Each row below holds a small network's activations on one input, seen along a few directions.
In each table, some parts of the input vary, and every possible input appears once, in random order.
Descriptions start from the smaller parts, as in this example, which fits no table here: one of 5 places around a ring, together with either a single point or (one of 2 separate values, together with one of 4 places along a line) or one of 11 places around a ring.
Shared parts are said once, and a part with two or three values counts as separate values.

Other details of the inputs shift rows strongly along three fixed directions, in all tables alike. That doesn't count.

Rows:
r1: [-30  60  12  -3  -1 -17  63  39  10 -19 -17]
r2: [-24 -69  41  11  61 -31 -23 -12 -41 -10   5]
r3: [ 12  22 -61  -7 -81  43   4   8 -27  -9  54]
r4: [-12   7  41  11  40 -28  12   8  29  -5 -32]
r5: [-10   9  16  -9   5  -3  18 -15  25  13  19]
r6: [ 19 -13 -31 -12 -39 -17 -53  34 -45 -25  -2]
r7: [-21  33   2   9  21  -3  44   7  -4   1 -42]
r8: [ -6  27 -15  -5 -64 -23 -20  60 -30 -32  -3]
r9: [-23  49  -4  10   3  -1  43  48  13 -24 -30]
r10: [  4  -5   7  18  51   0  -6  -8   2  11 -42]
r11: [ -7 -10  33   5  38 -16  -5  -5  16  10 -44]
r12: [-24  42   1   0  15 -12  49  28  -1  -3 -29]
r13: [ 26 -39   5   4  54 -25 -29 -27 -35  17 -30]
r14: [ 18  -8 -16 -17 -37 -32 -58  41 -38 -26   6]
r15: [ 30 -37 -12  -1  17 -14 -37 -26 -42   8 -13]
r16: [-12  33   3  25  41   8  37  18  14 -10 -47]
r17: [-24  35  22  -1  29 -16  48  16  11   6 -34]
r18: [ 10 -35  19  -2  44 -31 -11 -24 -17  16 -35]
r19: [-33  58  -6  24  -6  17  51  38  12  -9 -46]
r20: [-22  53 -28  -4 -86  46  25  30  31 -13  47]
r21: [ 18 -40  27 -11  44 -50 -33 -17 -22  14 -20]
r22: [ 29 -18 -16 -23 -25 -32 -29  19 -47 -22  18]
r23: [ 11 -27  15  11  38 -19  -1 -26 -22  19 -38]
r24: [-25  31  22   0  19 -15  46  12   9   5 -37]
r25: [ 30  -5 -42 -13 -32 -29 -31  36 -74 -36   4]
r26: [  1 -27  38   3  33 -35 -32 -10   7   6 -35]
r27: [ 25 -27   2 -18 -11 -41 -33   3 -31 -14  21]
r28: [ 31 -43 -15 -15  -4  26 -14 -51  13  18  64]
r29: [ -6  13 -26   3 -50  62  14 -13  42  12  51]
r30: [-31  62 -12  21   1  20  45  37   8 -14 -47]
r31: [-25  42   0   9  -5  -7  53  27  -5   0 -33]
r32: [ 27 -26 -24   1  -8  30 -27 -23   8  -3  35]
r33: [ 18 -29   1  -8  -7  47 -10 -48  55  16  62]
r34: [  7  29 -44   9 -54  -2 -19  58 -55 -34 -20]
r35: [ 22 -17 -31  -2 -24  -9 -53  18 -45 -19 -10]
r36: [ 10   8 -47 -13 -63  46 -20   6  13  -7  66]
r37: [  7 -26  31   0  33 -29  -1 -18 -11  21 -31]
r38: [  3 -29  24  -7  12  17   1 -65  45  36  40]
r39: [ 18 -46  29  -4  28 -36 -57 -14  -9   7 -27]
r40: [-10   8  20   3  12  23  22 -20  60   8  19]
r41: [ -2   3  -7 -10 -44  43  19 -37  37  23  66]
r42: [-40 -40   8  13  -7  70  -4 -33  36  -7  92]
r43: [-30  50  13   3 -21 -19  47  33   2  -7 -19]
r44: [-13  12  17   3  17  22  18 -11  48  15   3]
r45: [ 18 -25  -1   7  35  36  14 -63  26  28  29]
r46: [ -8  -2  24   3  14   9   0 -21  50  18  14]
r47: [-11   2  13   7  -6  44  21 -29  56  24  19]
r48: [ 23  -5 -40  -6 -33  -8 -50  33 -48 -26   3]
r49: [  5 -28  25  -8  21   7  -2 -54  30  32  19]
r50: [ 26 -13 -35 -13 -20 -18 -34  12 -57 -12   7]
Description of these inputs: one of 2 separate values, together with either a single point or (one of 4 places along a line, together with one of 6 places along a line).
Question: The inputs of r29 and r31 match in every part but the choice among 2 separate values. If r47 is changed in the same way as r29 into r31, which row does it become?
Answer: r37
Question: The inputs of r35 and r7 match in every part but the choice among 2 separate values. If r20 is changed in the same way as r35 into r7, which row does it become?
Answer: r41
Question: Change only the place on the line of 4 in r10. List by row number the other rows that result.
Answer: r16, r30, r34
Question: Change only the place on the line of 6 in r15. List by row number the other rows that result.
Answer: r7, r18, r24, r38, r49

Rows:
r51: [ -3 -15 -25  15 -28  26 -51  10 -14 -14   3]
r52: [  6 -38  29 -24 -19  26 -12 -30  83  35  42]
r53: [  3 -22 -14  12  -9  24 -23   7 -33 -33  10]
r54: [-47  29   5   3 -66  34  21  26  14 -22  80]
r55: [ 26 -11 -31 -23 -27 -14  22  -8 -44  13  13]
r56: [-10  65 -10   3 -32  19  66  26  10 -19 -23]
r57: [-32  65  41   2  15 -90  17  88 -36 -43 -52]
r58: [-11 -41  18  18  58   9 -50 -44  -3  46 -44]
r59: [ 42 -66  40  20  44 -32 -48 -53  13  26 -56]
r60: [-40  50  29   0  57  -9  78 -10  41  17 -16]
r61: [ 28  -1 -29 -15   2 -34 -80  11 -47   9 -32]
r62: [  2 -42 -22  -7  18 -33 -22  23 -90 -22 -16]
r63: [ 22 -24  25 -19 -52 -55 -43  11 -38  -8  31]
r64: [  7  -8   9 -22 -44 -37  -5 -10 -23  -6  27]
r65: [-70  52  23  20  32 -64  56  85 -64 -40 -83]
r66: [-61   1  62   5  58  -3  31  37  61   1 -51]
r67: [ 32   5 -51 -25 -54  27  14  -8 -31  14  32]
r68: [  0  31   3   7  32  60  50 -41  68   8  27]
r69: [ 15 -63  11  43  42  40 -13 -41  26  13  13]
r70: [ 25  -3 -46 -29  -5  -4   4  -2 -35  -4  35]
r71: [-40  75  11 -10   2 -50  48  55  -9 -38 -21]
r72: [-22  32 -44  19 -80  79   2  19  26 -32  58]
r73: [ -3  29  26  40  33  15  83  -2  58  17 -50]
r74: [ 26  14 -41  -3 -45  27 -38   6  16 -26  37]
r75: [ 34 -40  18   8  63 -20 -62 -40  14  23 -41]
r76: [ 11 -12  -2 -37 -21 -11 -48  37  25 -18  28]
r77: [-40 -18  37   5  29   9  21 -36  21   6  29]
r78: [ 19 -26  12   0  22  11 -25 -63  20  65 -27]
r79: [ 11  56 -70 -21 -52  63  39   7   1  -1  66]
r80: [  6  19   6  32  43  42  55 -24  78  10   7]
r81: [  3 -49   0  10  46  42   0 -56  -2  29  17]
r82: [ 41 -23  -4   0 -18 -48 -70  15 -47   0 -62]
r83: [ 19 -19 -14 -26 -46 -48 -17   3 -57  -5  18]
Question: Describe the family of inputs behind these rows.
Answer: one of 3 separate values, together with either a single point or one of 10 places along a line
Question: Change only the choice among 3 separate values in r62. List by row number the other rows that result.
Answer: r55, r70
Question: Start at r61 and move only the place on the line of 10, one step at a time. The first step leads to r75. Which rows follow, in order?
Answer: r74, r80, r68, r79, r70, r60, r71, r57

Rows:
r84: [ -5  -7 -37  -5 -43  81  26 -58  26  38  81]
r85: [-12  -1  -5 -14   2 -64 -29  71 -81 -45 -25]
r86: [ -1   3  -3 -15   0 -77 -44  71 -80 -52 -34]
r87: [-28  12  52  22  50 -27  43   7  33  -1 -43]
r88: [ 28 -89   7  17  20  34 -96 -65  10  33   3]
r89: [ 18  13 -36 -10 -18  16  -6  -1  -5  -2  30]
r90: [ 11 -40  44  17  84 -24  -2 -63  13  52 -59]
r91: [  9  22 -38 -12 -64  65  22 -34  45  28  58]
r92: [ 18  20 -19  -9 -23 -63 -30  61 -85 -23 -67]
r93: [-15  42 -53 -10 -42  50  41  16  -6 -12  54]
r94: [ 48 -87  27 -11  12 -27 -68 -42   7   9  22]
r95: [-14  26  -9 -16 -68  29   8   1  27   6  54]
r96: [-43  45  29   7  32  18  61  -4  69  12   4]
r97: [ -6 -37  50  50  97 -14 -16  -5  20   7 -94]
r98: [ 55 -56  -8  -6   3  16 -37 -55  14  24  29]
r99: [-55  55  33  12   8  13  69   1  57  17 -14]
r100: [  1  34 -40   3 -47  17  27  27 -26 -30  15]
r101: [  9 -20 -26  12   2  34 -60   6   6 -14   4]
r102: [ 21 -33 -20  -6 -16  31 -19 -57  -6  30  38]
r103: [-26   7  56   4  42 -20  28 -17  48  30 -45]
r104: [-59  46  35  11  11  23  71 -10  53  18  -8]
r105: [ 15 -21 -27   3 -14  18   2  -9 -32  -7  27]
r106: [-60  45  31  20  18  21  88  17  39  -7  -6]
r107: [-16  59   9   6  39  -7  54  24  16   0 -53]
r108: [ 38 -71  22  -9   1   6 -51 -56  26  19  53]
r109: [ 36  -8 -19  -3 -23   8 -12  -7 -11  -4  16]
r110: [ -3 -46  11 -12  -3 -22 -38  -8 -44   5  15]
r111: [  7  30 -43 -11 -21 -19  -6  47 -58 -35 -11]
r112: [  0  29 -10 -20 -29 -47 -23  70 -38 -40 -14]
r113: [ -4 -18  56   0  83 -55  -5  -3  22  12 -62]
r114: [-16  27 -10  -2 -49  -4  16  45 -19 -41  24]
r115: [ 39 -33 -13   4   0 -19 -28 -10 -32  -5  -3]
r116: [ 11  50 -46 -18 -44  11  13  39  -6 -20  10]
Question: Describe the family of inputs behind these rows.
Answer: one of 3 separate values, together with either a single point or (one of 2 separate values, together with one of 5 places along a line)
Question: The inputs of r97 and r101 match in every part but the choice among 3 separate values. If r106 is changed in the same way as r97 into r101, which row does it become?
Answer: r85
Question: Change only the choice among 2 separate values in r89. List by row number the other rows that result.
Answer: r96
Question: Change only the choice among 3 separate values in r84. List by row number the other rows that result.
Answer: r93, r105
